Each row below is a small network's average activation on inputs in which a field has the value named, seen along a few directions.
Values that are neighbours, or in one group, have similar rows; names and order tell nothing.
In the rows, zero is written as 500.
Strong random noise was added to every row along 3 fixed directions; ignore it. To show where, here is one row again and again, with new noise each time:
| 603 | 298 | 342 | 577 | 392 | 408 | 109 | 353 | 823 | 746 | 598 | 479 | 449 |
| 446 | 742 | 564 | 524 | 461 | 636 | 473 | 523 | 480 | 574 | 530 | 671 | 540 |
| 626 | 662 | 463 | 422 | 487 | 554 | 576 | 460 | 479 | 423 | 424 | 575 | 465 |
| 621 | 612 | 432 | 415 | 504 | 532 | 565 | 426 | 492 | 400 | 411 | 565 | 436 |
| 414 | 691 | 501 | 450 | 560 | 614 | 594 | 437 | 401 | 382 | 426 | 678 | 439 |


Values of TUFI:
pupu: | 265 | 352 | 572 | 495 | 394 | 530 | 432 | 481 | 561 | 630 | 650 | 457 | 517 |
lis: | 279 | 239 | 393 | 607 | 751 | 412 | 384 | 251 | 447 | 518 | 413 | 536 | 335 |
nor: | 550 | 286 | 490 | 604 | 602 | 543 | 446 | 562 | 471 | 527 | 504 | 440 | 462 |
kuzo: | 388 | 639 | 627 | 679 | 455 | 680 | 483 | 715 | 428 | 492 | 485 | 612 | 672 |
tila: | 173 | 492 | 486 | 343 | 574 | 550 | 606 | 363 | 418 | 267 | 509 | 579 | 521 |
mipu: | 177 | 530 | 498 | 491 | 652 | 569 | 455 | 331 | 430 | 437 | 455 | 784 | 363 |
gaz: | 275 | 574 | 711 | 554 | 403 | 667 | 270 | 600 | 523 | 781 | 576 | 517 | 593 |
vuram: | 556 | 385 | 473 | 528 | 551 | 380 | 474 | 568 | 522 | 558 | 675 | 381 | 541 |
rek: | 516 | 383 | 488 | 455 | 438 | 401 | 542 | 567 | 606 | 510 | 639 | 432 | 431 |
notop: | 367 | 643 | 556 | 589 | 340 | 610 | 336 | 575 | 453 | 697 | 528 | 495 | 683 |
vabeg: | 471 | 455 | 354 | 533 | 604 | 365 | 547 | 402 | 546 | 215 | 423 | 460 | 380 |
nud: | 362 | 523 | 591 | 627 | 654 | 410 | 544 | 534 | 395 | 477 | 553 | 596 | 485 |
doku: | 626 | 510 | 553 | 512 | 454 | 610 | 492 | 764 | 525 | 604 | 426 | 506 | 532 |
ror: | 166 | 556 | 634 | 610 | 586 | 473 | 544 | 436 | 546 | 430 | 570 | 655 | 408 |
nede: | 753 | 720 | 639 | 489 | 384 | 517 | 667 | 600 | 506 | 718 | 431 | 469 | 571 |
busu: | 769 | 272 | 383 | 411 | 500 | 396 | 460 | 365 | 487 | 531 | 411 | 249 | 482 |
malaf: | 503 | 550 | 464 | 523 | 443 | 455 | 537 | 617 | 539 | 420 | 603 | 462 | 645 |
peta: | 333 |  83 | 377 | 476 | 559 | 345 | 371 | 327 | 473 | 464 | 558 | 373 | 425 |
Each value of TUFI is a pair of two hidden parts, and every pair occurs once (3 first parts, 6 second parts).
nor and vuram share the first part; nor and doku share the second. Which value has the first part of doku and the second part of vuram?
Answer: rek
peta and lis share the first part; peta and pupu share the second. Which value has the first part of pupu and the second part of lis?
Answer: nede
nud and busu share the first part; nud and ror share the second. Which value has the first part of ror and the second part of busu?
Answer: gaz

Values of GOSIZ:
sol: | 674 | 495 | 514 | 389 | 410 | 460 | 673 | 604 | 445 | 509 | 532 | 327 | 595 |
vof: | 517 | 543 | 518 | 515 | 498 | 529 | 426 | 379 | 486 | 543 | 388 | 600 | 457 |
boso: | 246 | 192 | 472 | 526 | 591 | 477 | 368 | 452 | 497 | 563 | 585 | 468 | 410 |
mur: | 560 | 674 | 493 | 466 | 602 | 539 | 659 | 415 | 437 | 383 | 307 | 661 | 347 |
fop: | 647 | 362 | 477 | 585 | 369 | 482 | 254 | 506 | 679 | 741 | 547 | 368 | 569 |
pes: | 361 | 702 | 516 | 436 | 612 | 543 | 605 | 374 | 444 | 362 | 409 | 734 | 350 |
gomin: | 737 | 626 | 492 | 317 | 420 | 528 | 704 | 584 | 410 | 345 | 380 | 387 | 534 |
livom: | 569 | 371 | 369 | 410 | 500 | 442 | 410 | 294 | 608 | 421 | 395 | 486 | 406 |
ded: | 339 | 395 | 493 | 572 | 476 | 474 | 359 | 543 | 579 | 557 | 603 | 505 | 545 |
bidif: | 579 | 343 | 463 | 521 | 439 | 361 | 502 | 536 | 547 | 544 | 624 | 314 | 543 |
nofo: | 186 | 424 | 453 | 622 | 643 | 571 | 412 | 398 | 462 | 453 | 496 | 702 | 404 |
vel: | 846 | 479 | 507 | 559 | 339 | 419 | 389 | 710 | 674 | 660 | 605 | 282 | 645 |
laziv: | 362 |  87 | 356 | 596 | 617 | 286 | 310 | 384 | 629 | 558 | 647 | 322 | 423 |
senug: | 196 | 376 | 426 | 579 | 612 | 516 | 336 | 314 | 564 | 421 | 512 | 680 | 408 |
GOSIZ is arranged as a line.
How many steps from neighbour to neighbour lead from gomin to vel, at the fewest?
Answer: 2
A walk along GOSIZ starts at pes and steps to its neighbour mur. Put sol, fop, bidif, nofo in the order it reaches them.
Answer: nofo, fop, sol, bidif
Name the neighbours of livom, in listed order.
Answer: vof, senug

Values of GAM:
dif: | 525 | 303 | 424 | 578 | 609 | 398 | 360 | 606 | 746 | 681 | 666 | 474 | 515 |
zopel: | 926 | 518 | 477 | 460 | 349 | 524 | 372 | 443 | 537 | 554 | 465 | 440 | 544 |
godol: | 579 | 465 | 459 | 547 | 364 | 384 | 509 | 640 | 596 | 462 | 628 | 445 | 580 |
vife: | 634 | 532 | 416 | 376 | 317 | 543 | 445 | 502 | 593 | 492 | 437 | 496 | 519 |
rokop: | 689 | 602 | 550 | 417 | 456 | 597 | 595 | 453 | 366 | 615 | 459 | 438 | 646 |
zuzap: | 687 | 669 | 702 | 493 | 416 | 414 | 458 | 638 | 646 | 831 | 659 | 529 | 529 |
voli: | 633 | 506 | 525 | 465 | 476 | 605 | 577 | 571 | 455 | 688 | 374 | 398 | 530 |
samon: | 338 | 403 | 497 | 788 | 456 | 444 |  42 | 467 | 774 | 690 | 583 | 525 | 586 |
dimok: | 656 | 616 | 531 | 670 | 508 | 560 | 528 | 682 | 561 | 560 | 444 | 565 | 523 |
pulu: | 299 | 287 | 566 | 658 | 545 | 521 | 436 | 542 | 481 | 646 | 574 | 427 | 487 |
nedi: | 233 | 405 | 555 | 492 | 588 | 503 | 437 | 491 | 278 | 343 | 510 | 456 | 494 |
tebev: | 701 | 702 | 578 | 569 | 421 | 378 | 524 | 448 | 538 | 678 | 572 | 484 | 568 |
tup: | 496 | 571 | 526 | 409 | 394 | 543 | 584 | 640 | 470 | 530 | 627 | 362 | 640 |
lufa: | 555 | 564 | 485 | 512 | 485 | 711 | 419 | 547 | 528 | 602 | 407 | 556 | 474 |
rudaf: | 481 | 585 | 654 | 401 | 285 | 593 | 454 | 575 | 489 | 634 | 565 | 454 | 635 |
topiz: | 256 | 738 | 590 | 639 | 398 | 622 | 347 | 670 | 616 | 665 | 668 | 716 | 701 |
mafi: | 497 | 481 | 463 | 461 | 409 | 351 | 449 | 345 | 683 | 534 | 592 | 463 | 406 |
tapob: | 378 | 570 | 525 | 607 | 616 | 466 | 556 | 542 | 315 | 383 | 603 | 600 | 523 |
Each value of GAM is a pair of two hidden parts, and every pair occurs once (3 first parts, 6 second parts).
zuzap and pulu share the first part; zuzap and tebev share the second. Which value has the first part of tebev and the second part of pulu?
Answer: nedi
tapob and zopel share the first part; tapob and dif share the second. Which value has the first part of dif and the second part of zopel?
Answer: lufa
rudaf and topiz share the first part; rudaf and voli share the second. Which value has the first part of voli and the second part of topiz?
Answer: dimok

Values of NOVI:
lonok: | 239 | 466 | 536 | 546 | 648 | 496 | 669 | 645 | 296 | 376 | 553 | 510 | 485 |
buben: | 675 | 598 | 450 | 447 | 572 | 460 | 538 | 368 | 581 | 386 | 327 | 585 | 411 |
budav: | 394 | 296 | 470 | 588 | 407 | 386 | 220 | 439 | 666 | 714 | 670 | 393 | 501 |
sevi: | 414 | 492 | 529 | 505 | 458 | 553 | 323 | 421 | 595 | 591 | 504 | 636 | 482 |
rig: | 170 | 537 | 521 | 617 | 605 | 590 | 355 | 380 | 487 | 609 | 528 | 683 | 405 |
tadu: | 296 | 717 | 689 | 554 | 529 | 682 | 682 | 708 | 209 | 487 | 581 | 555 | 634 |
nusi: | 370 | 258 | 430 | 694 | 464 | 461 |  31 | 318 | 817 | 742 | 573 | 575 | 404 |
bok: | 462 | 252 | 372 | 492 | 561 | 494 | 453 | 359 | 510 | 493 | 395 | 471 | 428 |
rera: | 383 | 263 | 398 | 492 | 497 | 446 | 349 | 397 | 539 | 505 | 498 | 440 | 444 |
gabo: | 624 | 530 | 446 | 375 | 578 | 465 | 599 | 350 | 510 | 346 | 372 | 564 | 374 |
kaz: | 680 | 457 | 558 | 568 | 279 | 478 | 336 | 747 | 638 | 768 | 731 | 277 | 755 |
regi: | 716 | 546 | 384 | 506 | 471 | 426 | 403 | 406 | 679 | 485 | 440 | 589 | 421 |
zab: | 413 | 490 | 621 | 561 | 427 | 523 | 484 | 587 | 467 | 655 | 627 | 476 | 619 |
ren: | 390 | 398 | 547 | 660 | 371 | 433 | 281 | 669 | 696 | 802 | 804 | 375 | 669 |
NOVI is arranged as a line.
A walk along NOVI starts at regi and steps to its neighbour buben. Put budav, rig, gabo, kaz in the order it reaches them.
Answer: gabo, rig, budav, kaz
Name the neighbours of lonok, in listed order.
Answer: ren
How many steps from neighbour to neighbour lead from sevi to zab, at the fewest?
Answer: 6
